These are the activations of a small neural network, seen along a few directions. Each row is one input.
Each table varies a few parts of the input and shows all the possible inputs, shuffled.
Descriptions start from the smaller parts, as in this example, which fits no table here: one of 8 places around a ring, together with either a single point or (one of 2 separate values, together with one of 4 places along a line) or one of 9 places around a ring.
Shared parts are said once, and a part with two or three values counts as separate values.
(in the rows, 128 means zero)

Other details of the inputs shift rows strongly along two fixed directions, in all tables alike. That doesn't count.

Rows:
row 1: [ 98 202 214 135 143  91  79  88  71 184 145  91  45  59 101  73 170]
row 2: [158  66 105 115 112 147 162 172 143 125 135 170 152 152 126 160 120]
row 3: [176 113 189  63  72 140 124  95  62 201  58 150 105 140 101  54 143]
row 4: [ 97 215 234 122 164  94  87  85  66 191 130 116  61 103 117  75 188]
row 5: [ 59 193 125 178 193  83 146 111 167 108 179 105 137 137 155 168 144]
row 6: [176  76  91 129  97 172 145 180 146 119 135 138 158 146 128 166 103]
row 7: [145  74  93 113 123 147 161 115 159  75 105 175 188 157 152 137 106]
row 8: [188 101 176  85 102 149 138  67  65 144  52 145 130  94 101  19 128]
row 9: [151  78  74 120 117 163 141 126 161  85 105 127 178 167 151 138  89]
row 10: [ 97 224 220 128 154 109  74  90  67 186 121  86  51 101 115  88 176]
row 11: [ 60 180 106 193 172  80 139 114 173 101 195  80 122  93 137 167 125]
row 12: [159  74  91 132  87 153 135 156 156 123 114 146 171 144 124 172 116]
row 13: [157  77  80 123 117 164 144 114 157  72 102 149 186 149 154 145  94]
row 14: [190 117 174  88  60 159 110 107  63 191  57 114 107 108  86  57 133]
row 15: [163  58  85 116  88 151 151 171 150 121 151 150 141 134 128 161  96]
row 16: [ 96 199 212 131 148  96  81 101  72 185 142  86  39  62 112  64 164]
row 17: [171  99  57  97 119 152 123 152 139 102 122 168 161 159 140 147  81]
row 18: [198 114 177  78  75 158 101  92  60 198  63 127 112 127 109  61 135]
row 19: [199 123 149  61 106 137 119 107  52 169  76 165 107 103  89  26 116]
row 20: [155  76  71 136 107 166 146 138 165  77 106 119 182 143 132 133  88]
row 21: [ 65 203 110 144 213  86 109 149 151  90 194 157 109 134 151 168 136]
row 22: [ 69 182 121 194 194 118 115 120 166  53 168 101 135  92 146 164 137]
row 23: [139  61 103 114 106 134 156 161 153 129 112 172 161 153 133 157 126]
row 24: [208 113 171  94  74 177 107 120  52 185  78 110 106 108  96  46 131]
row 25: [141  58  66 126  99 143 152 130 171  81 123 131 165 133 131 129  80]
row 26: [150  68  61 127  88 134 159 131 169  97 124 114 164 134 134 131  84]
row 27: [ 55 187 136 177 159  98 108 158 153 111 169 102 105 121 129 201 156]
row 28: [ 59 181 124 188 192  78 153 116 167 107 177 104 136 113 136 166 149]
row 29: [153  56  84 121  84 148 144 165 150 120 144 152 146 138 127 156 104]
row 30: [128  80 108 100  89 125 154 152 148 131 107 176 157 184 133 176 124]
row 31: [155  72  88 128  92 159 138 168 157 122 112 139 165 146 135 164 110]
row 32: [205 112 190  65  90 161 128 115  51 198  86 145 100 137 110  46 132]
row 33: [195 112 174  74  80 163 104 104  61 198  60 121 106 130 120  53 129]
row 34: [158  88  68 124 107 153 149 129 163 100 108 112 178 169 154 143  92]
row 35: [ 89 203 213 130 135  91  85  93  73 185 137  90  38  65  95  74 167]
row 36: [217 136 136  74  90 163  99 112  51 164  74 129 110  94  89  28 100]
row 37: [ 47 181 130 165 209  98 126 121 169  76 174 116 127 143 160 154 143]
row 38: [167  88  64 148  93 152 166 128 164 108 112 107 194 137 127 147  89]
row 39: [163  86  65 138  96 156 153 139 165  93 108 102 181 144 135 137  92]
row 40: [ 62 176 146 162 191 102 119 156 148 115 194 137 107 149 154 182 165]
row 41: [142  62 105 119 100 128 154 148 154 130 115 179 167 152 122 166 132]
row 42: [140  84  94 110  85 142 136 153 147 127 104 149 155 177 136 186 114]
row 43: [ 40 171 148 163 172  74 129 152 153 117 169 138 104 130 126 198 170]
row 44: [ 43 167 144 166 177  81 128 148 161 117 171 139 108 126 128 193 172]
row 45: [ 57 178 123 177 195  84 140 128 168  89 173  99 125 121 144 156 151]
row 46: [ 43 167 130 165 149  77 115 151 158 114 184 115  90 111 127 196 148]
row 47: [ 56 190 124 168 197  89 134 123 170  91 176 100 127 145 163 158 146]
row 48: [161  78  91 119 104 166 133 161 141 122 128 148 157 171 145 168 113]
row 49: [114 225 177 115 167  92  69  96  59 157 155 104  38  50  98  44 136]
row 50: [139  72 105 104 106 138 150 156 154 132 114 174 162 176 150 159 122]
row 51: [206 129 151  93  81 157 133  64  66 185  60  88 134 122 112  36 107]
row 52: [ 56 166 116 183 186  96 120 112 171  56 185 114 118  80 146 160 129]
row 53: [ 61 166 144 173 191  97 125 160 149 112 193 136 107 126 137 180 169]
row 54: [ 92 208 214 135 187 100 102  72  74 145 120  86  69  79 108  34 167]
row 55: [172  79  93 114 106 170 141 168 143 124 134 147 154 169 146 172 104]
Each input here is: one of 5 places around a ring, together with either a single point or one of 4 places along a line or one of 6 places along a line.
Q: Changing only the place on the ring of 5 turns row 38 into row 28. The same change can be made to row 24. Which row results?
A: row 53
Q: Start at row 42 and move only the place on the line of 6, one step at a time. The first step leads to row 10. Which rows follow, in order?
A: row 18, row 33, row 48, row 55
Q: Which other rows agree with row 35 in the place on the ring of 5? List them by row number.
A: row 1, row 11, row 15, row 16, row 25, row 26, row 29, row 46, row 49, row 52
Q: Which other rows does row 34 become when the place on the line of 4 takes its other values? List them by row number.
A: row 9, row 13, row 51
Q: Which other rows does row 19 become when the place on the ring of 5 takes its other values? List them by row number.
A: row 17, row 21, row 36, row 49

Rows:
row 56: [ 49 173 111 220 161 105 131 134 192  61 191  59 127  78 128 196 134]
row 57: [ 63 185 126 163 221 120 109 134 168  74 205 126 121 156 190 179 142]
row 58: [104 179 215  85 164  98  99  99  65 150  93 159  70 109 103  49 171]
row 59: [116  93   6 147 151 136 176 177 227  51 168 156 221 233 188 239  81]
row 60: [144 203 234 109 129 148  82 143  48 222 116 100  65 149 134 111 179]
row 61: [132 164 197 131  81 122  63 144  63 223 148  77  35  81  78 106 171]
row 62: [177  46  84  87  72 145 143 168 120 106 109 183 134 107  94  95  93]
row 63: [179  58  76 122  50 155 145 130 150 126  86 105 168 101 109 102  86]
row 64: [ 49 190  82 183 166  72 124 147 182  83 210  84 107  95 128 184 113]
row 65: [161  44 109 117  71 129 182 107 149 151  74 130 183 136 119 103 120]
row 66: [114 165 239 121  99 107 119 131  70 241 119 112  48 105  97 114 194]
row 67: [174  50 112  93  84 120 173 119 126 145 100 205 168 128 105 116 116]
row 68: [ 27 180 138 200 185  96 139 105 181  69 146  89 144 142 154 203 165]
row 69: [144 187 176 103 175 137  78 129  48 144 132 126  55  77 101  38 140]
row 70: [171  75 110  75  90 134 145 112 120 128  71 209 171 153 120 125 113]
row 71: [ 63 199 116 194 215 117 118 133 183  86 175  85 151 160 182 180 154]
row 72: [162  61  96  92  70 113 189 109 136 154  93 146 165 151 111 104  99]
row 73: [159  86  94  77  76 127 161 102 129 136  64 150 167 177 126 112  97]
row 74: [ 73 205 120 163 229 110 112 143 157  83 201 160 137 149 167 191 150]
row 75: [ 30 168 133 157 197  84 115 118 177  75 179 141 112 138 171 192 150]
row 76: [197  82 116 122  94 193 158 106 128 112  71 109 195 183 145 109 111]
row 77: [ 56 187 128 150 240 113 116 171 158  69 197 163 121 160 163 173 156]
row 78: [ 77  62  26 166 128 118 175 159 249  50 124 154 229 196 176 251 111]
row 79: [107 175 230 112 107 118  71 117  61 230 104 112  58 140 103 115 190]
row 80: [161 203 169 114 165 135  73 101  48 159 135 122  73  65 104  59 133]
row 81: [204  59  78  92  92 183 120 136 121 112 114 145 145 131 141 104  69]
row 82: [179  44  84  97  56 154 136 132 134 112 118 147 137 101 120 102  74]
row 83: [161  41 126 128  65 145 195  95 142 133  74 118 185 135 110 113 121]
row 84: [152 199 169 142 151 143  78  91  77 163 107  48  87  74 118  45 133]
row 85: [206  72  87 131  81 197 143 122 131 107  82  92 177 132 121 114  81]
row 86: [ 29 147 138 165 209  58 149 163 175  87 201 175 111 117 130 177 167]
row 87: [152 214 154 116 150 126  88  93  63 166 127  64  70  91 109  46 113]
row 88: [162  31 118  91  78 131 171 109 135 137 105 171 152 135 128 104 107]
row 89: [192  61  76  98  62 144 139 141 121 120 112 180 153  94  97 116  85]
row 90: [157 194 204 116 116 149  67 156  46 216 130  78  41  99 109 116 161]
Q: Describe the family of inputs behind these rows.
A: one of 5 places around a ring, together with either a single point or one of 6 places along a line
Q: Changing only the place on the ring of 5 turns row 64 into row 59. The same change can be made to row 56. Which row results?
A: row 76
Q: Start at row 86 and move only the place on the line of 6, one step at a time. The first step leads to row 67. Which rows follow, in order?
A: row 88, row 72, row 65, row 83
